Each row below holds a small network's activations on one input, seen along a few directions.
Each table varies a few parts of the input and shows all the possible inputs, shuffled.
Descriptions start from the smaller parts, as in this example, which fits no table here: one of 8 places around a ring, together with either a single point or one of 9 places along a line or (one of 3 separate values, together with one of 6 places along a line).
Shared parts are said once, and a part with two or three values counts as separate values.
In the rows, zero is written as 128.

Other details of the inputs shift rows strongly along three fixed directions, in all tables alike. That doesn't count.

Rows:
x1: [193 137  92 197 138 120 119 121 130 146 141 127 164 109]
x2: [122 119  94 160 133 101 139 126 141  84 129  67 108 165]
x3: [198 143 110 184 132 113 148 113 137 149 139 113 173 113]
x4: [ 69 130 155  74 133 121 110 129  94 121 113 125 107 126]
x5: [139 143 138 124 135 123 135  97 119 177 140 173 182  90]
x6: [213  73 124 160  84 166 165 197 178 112 161 101 128 165]
x7: [132 140 114 148 141  97 132 125 139  74 108  83 105 131]
x8: [ 78 150 128  78 136 115  98 110  98 121 115 146 117 113]
x9: [143 146 139 131 141 132 114 112 108 165 136 180 172  76]
x10: [119 135 117 148 136  98 139 129 126  95 112  70  98 178]
x11: [138 153 146 107 138 133 107 107 110 163 128 200 169  70]
x12: [162  68 138  95  86 172 131 181 171 135 153 169 122 129]
x13: [ 63 120 139  82 140 119  96 117 105 117 120 137 104 115]
x14: [126 152 143 114 140 118 111 105  91 176 121 156 163  94]
x15: [159 150  93 173 147 100 127 102 129 130 136 118 155  91]
x16: [ 65 105 148  97 137 116 128 130 127 106 115 124 105 138]
x17: [184 174 103 176 148 104 140 109 115 139 137 104 166 108]
x18: [ 81 133 128  73 130 120 116 126 120 105 125 125 100 142]
x19: [151  68 155  96  82 190 138 207 145 139 157 164 126 154]
x20: [139  65 162  90  93 176 141 183 158 145 154 176 132 126]
x21: [ 69 121 145  87 132 118 134 123 122 101 126 121 111 136]
x22: [107 152 146 116 149 103 119  78 109 179 118 188 167  77]
x23: [127 122  96 176 137 100 116 129 132  87 115  83  97 165]
x24: [ 94 170 126 174 134 206 159  99 161 106  97  45  50 142]
x25: [165 150 114 180 145  91 133  97 129 143 116 119 152 107]
x26: [ 48 152 140 114 124 222 138  95 156 135 108  96  48 128]
x27: [108 113  99 155 141  98 129 128 140  83 120  75  99 152]
x28: [137 139 140 121 130 137 121 124 103 176 136 176 171 102]
x29: [124 131 116 155 144  97 135 127 132  83 115  74 109 131]
x30: [204 150  89 185 133 122 117 123 136 127 138 136 158 100]
x31: [151  54 162 111  84 181 131 194 157 146 144 176 118 163]
x32: [ 74 126 126  91 139 113 118 117 111 124 126 115 110 147]
x33: [208 157 107 173 127 115 145 116 143 130 137 121 167 103]
x34: [116 136 111 140 132 107 146 133 143  57 119  83 103 159]
x35: [116 133 110 149 140 103 138 135 144  57 112  88 100 145]
x36: [ 59 132 149  79 142 117 126 118 105 125 120 131 116 144]
x37: [158 155 109 187 154 107 123 109 115 131 124 126 161 108]
x38: [ 79 137 140 109 138 100 131  97 117 127 115 135 126 135]
x39: [194  75 108 145  88 171 152 202 168 116 170 110 119 177]
x40: [112 128  97 157 131 101 120 133 120  91 115  81  96 175]
x41: [201 153 107 182 137 117 144 122 126 155 141 112 171 122]
x42: [ 76 113 132 102 134 104 113 108 126 129 115 136 107 129]
x43: [ 68 143 146  97 139 109 112 108  93 137 108 149 123 133]
x44: [ 68 119 160  86 142 116 102 117 102 127 105 130 107 123]
x45: [ 75 138 139  91 141 118 131 126 109 108 126 119 114 140]
x46: [197 137 110 191 137 112 141 120 139 147 133 117 167 102]
x47: [109 117 101 150 128  97 136 121 141  87 121  77  96 174]
x48: [117 156 151 104 140 101 121  70 104 188 120 172 168  83]
x49: [149  87 160  71  87 184 142 186 152 144 155 182 132 146]
x50: [158  73 170  79  87 183 119 187 151 143 140 178 120 128]
x51: [208  87 126 138  86 170 156 204 171 107 153 111 117 175]
x52: [143  70 147  80  83 184 121 190 138 158 160 173 127 138]
x53: [132 146 102 158 133 113 133 149 126  61 116  83 105 162]
x54: [ 63 131 135  79 136 107 113 105 107 138 119 135 107 146]
x55: [146 159 149  93 127 133 109 112 100 177 126 186 168  75]
x56: [139 141 156 106 137 133 105 108 103 181 130 182 166  66]
x57: [163  75 137  88  81 173 138 175 168 137 159 165 128 140]
x58: [202 142 112 200 134 114 126 120 129 150 125 127 159 116]
x59: [150 210 106 218 147 206 163  69 154 157 116  99 121  89]
x60: [ 79 118 151  94 124 116 114 133 106 122 105 118  96 157]
x61: [110 168 143 107 148 108 122  80  95 187 126 183 171  97]
x62: [ 70 111 133  80 126 119 123 122 126 107 131 117 102 137]
x63: [117 136  94 158 139 104 119 129 114  97 121  80 112 157]
Description of these inputs: one of 3 separate values, together with either a single point or (one of 4 places along a line, together with one of 5 places around a ring).
Changing only the choice among 3 separate values turns x15 into x29. The same change can be made to x23. Which row results?
> x58
Changing only the choice among 3 separate values turns x18 into x51. The same change can be made to x32. Which row results?
> x41
Which other rows does x33 become when the place on the line of 4 takes its other values? List them by row number.
> x3, x6, x48
A walk changes only the place on the ring of 5. It starts at x32 and steps to x63. List the rest of the walk in order.
> x1, x27, x2
Which other rows does x47 become when the choice among 3 separate values takes its other values? List them by row number.
> x38, x48
Which other rows does x46 become when the place on the line of 4 takes its other values? List them by row number.
> x7, x25, x29

Rows:
x64: [216 154  97 116  94 133 209 162 172  92 190  95 172 161]
x65: [107 108 154  90 127  97 107 164 122  70 109 113  83 134]
x66: [ 77 133 157 116 120 155 145 132 122 123  96  95  79 181]
x67: [ 75 113 182  67 112 201 129 166 115 125 115 134  94 142]
x68: [132 184  96 143 155 138 115 107  84 162 134 147 154  87]
x69: [117 159 111 194 162 103 156  67 141 113 101  46 115 129]
x70: [126 181  71 161 159 104 100  99 126  75 107  77 103 112]
x71: [130 153 171  92 145 116 100 131  76 177 130 188 181  83]
x72: [240 108 125 172  92 208 151 183 181 123 133 125 132 116]
x73: [198  70 115 154  89 192 141 170 199 144 179 175 135 128]
x74: [151 137 165 108 133 110 119 114  89 207 125 195 182 118]
x75: [113 149  73 187 164  89 133  69 135 115 126  60 113 141]
x76: [117 136 152 117 152  80 115  92 126 146 116 184 177  68]
x77: [ 95  71 151 112 125  91 140 147 143 117 115  96 109 163]
x78: [117 170 140 150 160 127 139  60 135 140 110 152 145  61]
x79: [ 39  55 159  52 107 122 114 132 130 141 135 139  93 154]
x80: [145 149 138 104 131 142  94 118  74 186 152 198 183  82]
x81: [ 94  91 137  66 102 135  92 165 127  91 121 139  90 132]
x82: [121 181  78 189 149 103 120  98 115 122 118  77 117 172]
x83: [ 80 106 125 108 112 111 123 142  97 116 119 115  89 192]
x84: [198  79  92 191  97 133 145 170 178 105 157 137 143 133]
Describe the family of inputs behind these rows.
> either a single point or (one of 4 places along a line, together with one of 5 places around a ring)
A walk changes only the place on the ring of 5. It starts at x83 and steps to x80. List the rest of the walk in order.
> x81, x84, x79
Which other rows does x66 become when the place on the line of 4 takes its other values? List them by row number.
> x74, x82, x83
